A small network was trained on made-up records. Each row is its average activation on records with the value named, seen along a few directions.
Values that are neighbours, or in one group, have similar rows; names and order tell nothing.
Strong random noise was added to every row along 2 fixed directions; ignore it. To show where, here is one row again and again, with new noise each time:
121	144	-351	29	107	-128	5	9	10	66	40	-76	-126	192
394	244	-773	489	166	387	-79	317	-298	-443	-536	-162	-6	652
-110	-39	131	-448	-49	-511	-34	-402	276	497	487	-9	-241	-235
80	104	-255	-63	71	-192	-11	-77	58	143	117	-65	-148	112


NEKU, 10 values:
zapu: 31	-360	380	180	110	475	-36	19	48	-373	-191	212	0	-93
sed: -12	244	129	70	-43	233	278	-20	-137	-224	-424	-308	288	-5
roz: 37	-41	-170	-46	-188	-109	-202	-147	123	-99	68	68	-188	91
lufu: 5	-179	299	-151	-468	255	-330	-452	-186	-92	-309	-69	227	87
fimob: -47	-104	-32	-229	-106	-413	-130	-274	46	100	291	12	-322	244
fafuz: -93	560	-516	602	545	10	683	972	-241	-202	30	-108	445	13
nes: 30	-363	724	-502	-597	-148	-289	-538	26	346	3	-130	166	-599
noz: -24	207	-265	-158	151	-522	38	166	233	414	320	178	-85	-153
fum: -175	-235	401	-40	47	585	-225	187	-13	-181	-278	-23	88	-148
limi: 73	-289	90	603	83	791	-8	266	-288	-542	-376	368	10	289
The values of NEKU form a line.
- A walk along NEKU starts at fimob and steps to its neighbour roz. Put zapu, lufu, fafuz, fum in the order it reaches them. => lufu, fafuz, fum, zapu
- How many steps from neighbour to neighbour lead from noz to limi, at the fewest? => 7

NOF, 10 values:
mefem: -202	-16	436	-256	30	-265	174	-117	186	289	323	24	65	-372
fulo: 168	-216	-150	-59	-290	-22	-278	-312	-62	-103	-77	64	-251	231
kepof: 24	70	-87	-139	-25	-160	-53	-104	79	207	76	-56	-38	5
tis: -132	120	-139	281	427	103	331	453	31	-205	111	34	54	27
dit: -201	-164	364	-31	177	-35	187	0	175	74	339	261	-117	-171
deku: 113	-182	93	276	-22	486	-17	216	-256	-421	-434	-84	165	92
semik: 3	-153	138	-399	-315	-122	-352	-597	150	291	25	-1	-87	-177
gitu: 123	62	-303	19	-35	-98	-199	31	-30	-35	-67	-1	-106	202
vog: -192	-305	754	-544	-458	-77	-307	-621	161	253	121	-124	130	-485
pok: 86	339	-318	175	66	-1	166	260	-179	33	-133	-72	43	160
The values of NOF form a line.
- A walk along NOF starts at dit and steps to its neighbour tis. Put kepof, deku, gitu, vog in the order it reaches them. => deku, vog, kepof, gitu
- How many steps from neighbour to neighbour lead from mefem to fulo, at the fewest? => 6
